A small network was shown many inputs. Here are its activations along a few directions, one row for each input.
Each table varies a few parts of the input and shows all the possible inputs, shuffled.
A made-up example of a description, with smaller parts first: line(4) and (point or line(9) or (values(2) and ring(5))).
Shared parts are said once, and a part with two or three values counts as separate values.

Other details of the inputs shift rows strongly along two fixed directions, in all tables alike. That doesn't count.

A family of inputs:
R1: [ 0.16  0.14  0.00  0.03  0.23  0.12 -0.08 -0.37 -0.14 -0.19 -0.26  0.10]
R2: [-0.07  0.82 -0.29 -0.28  0.58  0.28 -0.01 -0.37  0.25  1.09 -0.26 -0.32]
R3: [ 0.84  0.01 -0.47  0.13  0.09  0.25  0.47 -0.73 -0.04 -0.72 -0.21  0.00]
R4: [-0.08  0.07  0.14 -0.21  0.00 -0.06  0.36  0.24  0.20  0.09 -0.16 -0.11]
R5: [-0.58  0.05  0.24 -1.24  0.05 -0.01  0.19  0.90  0.15  0.55  0.72  0.44]
R6: [ 0.74 -0.32 -0.23  0.27 -0.09  0.01  0.36 -0.40 -0.31 -0.57  0.02  0.04]
R7: [ 0.27 -0.06 -0.35  0.38 -0.13  0.01  0.10 -0.12 -0.03  0.02  0.20 -0.18]
R8: [ 0.15 -0.18 -0.17  0.34 -0.40 -0.10  0.37 -0.07  0.55 -0.36  0.06 -0.28]
R9: [ 0.25 -0.05 -0.48  0.52 -0.42  0.01  0.52 -0.06  0.75 -0.18  0.16 -0.43]
R10: [ 0.79 -0.18 -0.49  0.53 -0.15  0.15  0.24 -0.75  0.11 -1.01 -0.13  0.05]
R11: [ 0.56 -0.20 -0.32  0.16 -0.18  0.01  0.75 -0.33  0.39 -0.56 -0.06 -0.24]
R12: [ 0.73 -0.17 -0.30  0.10  0.05 -0.03  0.50 -0.41 -0.34 -0.39 -0.03  0.03]
R13: [-2.75 -1.43  3.20 -0.11 -0.58 -0.96 -2.84  2.26 -1.45 -0.90 -0.52  1.40]
R14: [-0.06  0.28 -0.26  0.34 -0.04  0.15 -0.29 -0.34  0.25  0.07 -0.01 -0.15]
R15: [ 0.51 -0.22 -0.34  0.30 -0.12 -0.09  0.19 -0.31 -0.18 -0.39  0.06 -0.02]
R16: [-0.04 -0.16  0.05 -1.11  0.15 -0.01  0.15  0.57 -0.54  0.15  0.80  0.72]
R17: [-0.09  0.40 -0.32  0.06  0.13  0.08  0.05 -0.05  0.11  0.99  0.14 -0.41]
R18: [-0.10  0.55 -0.36  0.22  0.21  0.20 -0.24 -0.35  0.38  0.51 -0.01 -0.31]
R19: [ 0.33  0.45 -0.42  0.09  0.26  0.26  0.14 -0.54  0.27  0.24 -0.14 -0.21]
R20: [ 1.14 -0.49 -0.70  0.66 -0.59  0.03  1.09 -0.58  0.66 -1.31  0.04 -0.24]
R21: [-3.30  3.27  0.23 -1.74  1.98  0.34 -0.69  1.55  1.57  7.00 -0.05 -1.77]
R22: [ 0.61 -0.03 -0.22 -0.09  0.15  0.06  0.48 -0.23 -0.33 -0.07 -0.03  0.03]
R23: [ 0.64 -0.59  0.12  0.08 -0.15 -0.13  0.23 -0.15 -0.74 -1.08 -0.09  0.37]
R24: [ 0.74 -0.32 -0.40  0.33 -0.10 -0.01  0.43 -0.43 -0.21 -0.51  0.03 -0.01]
R25: [ 0.36  0.51 -0.41 -0.26  0.44  0.18  0.45 -0.30 -0.01  0.96 -0.03 -0.41]
R26: [ 0.16 -0.16  0.23  0.01  0.05  0.01 -0.25 -0.21 -0.45 -0.75 -0.28  0.35]
R27: [ 0.86 -0.17 -0.74  0.48 -0.17  0.07  0.54 -0.57  0.07 -0.43  0.20 -0.24]
R28: [ 0.29 -0.26 -0.41  0.55 -0.56 -0.04  0.51 -0.16  0.65 -0.51  0.11 -0.29]
R29: [ 0.26 -0.09 -0.02 -0.07 -0.11  0.05  0.59 -0.01  0.25 -0.24 -0.14 -0.21]
R30: [ 0.18  0.15 -0.36  0.54 -0.11  0.13 -0.20 -0.37  0.27 -0.28  0.02 -0.08]
R31: [-0.60  0.25  0.18 -1.19  0.31  0.10 -0.42  0.57 -0.25  0.52  0.61  0.67]
R32: [ 0.04 -0.14  0.19  0.03 -0.17 -0.06  0.23  0.12  0.27 -0.13 -0.14 -0.18]
R33: [-2.94 -1.71  3.48  0.15 -0.61 -0.99 -3.92  2.02 -2.14 -1.61 -0.61  1.90]
Each input here is: values(3) and (point or line(10)).
- The inputs of R5 and R16 match in every part but the values(3) part. If R11 is changed in the same way as R5 into R16, which row does it become? => R12
- List by row number the other rows that have the values(3) part in common with R26. => R1, R2, R3, R10, R14, R18, R19, R30, R31, R33
- Change only the line(10) part in R6. List by row number the other rows that result. => R7, R12, R15, R17, R22, R23, R24, R25, R27

A family of inputs:
R34: [ 3.31 -0.73 -1.67  3.87 -1.33  0.38  1.74 -2.97  1.56 -3.17 -1.89 -1.62]
R35: [ 3.34 -1.63 -1.50  4.69 -1.63  0.13  1.51 -2.44  0.42 -3.24 -1.54 -1.71]
R36: [-0.40 -3.04  3.34 -0.50 -0.62 -0.59 -2.47  0.88 -4.67 -4.82 -0.90  2.65]
R37: [-0.14  5.20 -2.69 -2.97  4.56  1.64  0.34 -1.43  0.20  7.14 -0.25 -0.77]
R38: [ 3.31  0.42 -3.42  3.26 -1.60  0.51  1.97 -3.24  3.34 -2.63 -0.11 -2.06]
R39: [-1.35  3.67 -0.67 -4.28  2.31  1.21  2.23  1.23  2.72  7.67  1.38 -1.56]
R40: [ 3.55  0.76 -3.20 -0.73 -0.08  1.34  2.79 -2.44  0.47 -1.10  1.98 -0.05]
R41: [-1.24 -4.12  2.43 -0.96 -2.12 -1.32 -2.46  1.91 -2.39 -4.56  1.44  3.38]
R42: [-1.30 -3.37  3.62  4.29 -2.13 -1.84 -3.43  0.63 -2.49 -3.85 -2.10  0.98]
R43: [-6.31  1.31  4.31  0.08  0.52 -0.96 -5.72  2.94 -0.34  3.95 -2.70 -0.17]
R44: [ 0.12 -3.21  3.28  0.03 -1.00 -1.05 -2.69  0.90 -5.28 -4.21 -0.47  2.51]
R45: [-0.99 -3.71  2.86 -0.93 -1.83 -1.07 -2.30  1.98 -2.43 -4.86  1.14  3.47]
R46: [ 2.72  0.00 -2.53  3.37 -1.06  0.64  2.01 -2.74  2.52 -2.84 -1.52 -2.05]
R47: [ 3.80  0.06 -3.73 -0.54 -0.61  0.99  2.70 -2.74  0.54 -1.62  2.29  0.04]
R48: [-0.82 -3.97  3.43 -1.08 -2.14 -0.67 -1.72  3.02 -1.68 -4.83  1.47  3.19]
R49: [ 3.22  0.11 -2.63  3.21 -1.90  0.47  1.92 -3.38  2.63 -3.09 -0.94 -1.62]
R50: [-7.12  0.99  3.65  0.33  0.43 -1.22 -6.41  3.44  0.56  4.80 -0.87 -0.52]
R51: [ 3.32 -0.29 -1.87 -1.78  0.21  0.44  3.97 -1.10  1.62 -0.87  0.79 -0.34]
R52: [ 2.63 -0.07 -2.03 -1.09  0.13  0.05  5.06 -0.13  0.58 -1.25  0.73 -0.58]
R53: [ 3.29 -0.86 -4.05  4.09 -1.87  0.59  2.36 -3.14  3.38 -3.35  0.29 -2.54]
R54: [ 3.34  0.33 -3.34  3.87 -1.55  0.33  2.53 -3.54  3.50 -2.91  0.31 -2.24]
R55: [-1.81  3.61 -2.75 -3.56  1.46  0.91  2.84  2.65  2.83  7.62  2.49 -1.36]
R56: [ 0.00 -2.48  2.67  0.13  0.55 -0.35 -3.59  0.36 -5.16 -4.84 -1.24  3.60]
R57: [ 2.34  0.52 -3.16 -1.20 -0.78  0.83  4.65  0.70  1.98 -0.44  2.39  0.06]
R58: [-4.37 -0.53  4.56 -2.78  1.13 -1.58 -3.50  3.36 -3.55  3.63 -0.46  1.20]
R59: [-0.46  4.95 -2.31 -2.76  3.91  1.73  0.30 -1.37  0.38  7.02  0.46 -0.35]
R60: [-1.14  2.92 -1.07  1.58  1.64  1.16  0.60 -0.63  2.71  5.08 -1.99 -3.79]
R61: [-6.04  1.48  4.36 -3.69  1.75 -0.29 -4.90  3.50 -2.82  4.91 -0.01  1.98]
R62: [ 4.66 -0.07 -2.45  0.79  0.90  0.60  1.18 -2.90 -2.76 -2.50 -0.14  0.72]
R63: [ 3.64 -1.28 -1.51  4.28 -1.82 -0.20  1.28 -2.84  0.33 -2.98 -1.70 -1.35]
R64: [-4.76 -0.61  4.40 -2.51  0.89 -1.94 -2.43  5.37 -2.92  3.20 -0.04  1.48]
R65: [-0.97  4.96 -2.03 -3.87  3.61  1.37  1.23 -0.64  0.82  7.88  0.14 -1.88]
R66: [-2.62 -3.43  2.67  3.70 -2.51 -1.91 -4.17  0.88 -0.39 -4.84 -0.35  0.94]
R67: [-1.04 -4.50  2.91 -1.05 -2.54 -0.94 -1.90  2.94 -1.69 -4.60  1.73  3.12]
R68: [-0.96  3.16 -0.90  1.76  1.54  0.67  0.77 -1.16  2.74  5.20 -1.77 -3.54]
R69: [ 3.36 -0.73 -1.34 -1.32  0.41  0.38  4.25 -1.14  0.82 -1.14  0.55 -0.77]
R70: [ 4.18  0.23 -4.12  0.18  0.62  1.09  1.59 -3.39 -0.13 -2.36  1.93  1.08]
R71: [-7.39  1.67  4.92  0.46  0.51 -1.05 -5.73  3.17  0.05  4.64 -1.63 -0.32]
R72: [-5.74  0.35  4.38 -3.64  1.09 -1.47 -2.54  5.68 -1.66  3.42  0.06  2.05]
R73: [-0.77 -3.66  3.20 -1.25 -1.11 -1.58 -2.06  1.40 -2.98 -4.89 -0.32  3.25]
R74: [-1.35  4.15 -1.38 -4.03  2.55  1.01  1.85  0.16  2.01  7.83  1.05 -1.40]
R75: [-2.17  4.21 -1.36 -3.97  2.04  0.84  2.96  2.42  2.37  7.68  1.54 -1.15]
R76: [ 3.01  0.13 -3.29  3.70 -1.52  0.84  2.19 -2.81  3.34 -2.87  0.07 -2.42]
R77: [-1.72  4.61 -1.65  0.68  1.92  0.71  0.65 -1.14  3.69  6.84 -1.54 -3.62]
R78: [-0.10 -4.47  3.96 -0.51 -1.39 -1.81 -1.33  2.21 -3.50 -4.12  0.06  2.37]
R79: [ 2.89 -0.14 -2.51  3.63 -1.77  0.84  2.15 -2.95  2.67 -3.30 -0.74 -1.98]
R80: [ 3.51 -0.54 -2.00 -1.04  0.42  0.34  3.78 -2.15  0.03 -1.44  0.15 -0.61]
R81: [-0.44 -2.39  2.20  0.10 -0.18 -0.21 -4.05  0.66 -3.96 -4.96  0.77  4.31]
- The inputs of R41 and R58 match in every part but one. If R55 is changed in the same way as R41 into R58, which row does it become? => R64
- The inputs of R73 and R74 match in every part but one. If R51 is changed in the same way as R73 into R74, which row does it become? => R39
- What do these inputs look like to the network? => line(6) and (values(3) or line(5))
- Change only the line(6) part in R70. List by row number the other rows that result. => R37, R56, R59, R62, R81
- List by row number the other rows that have the line(6) part in common with R40. => R38, R45, R48, R54, R57, R76, R81
- Change only the values(3) part in R43. List by row number the other rows that result. => R46, R77
- Change only the line(5) part in R36. List by row number the other rows that result. => R52, R56, R69, R80
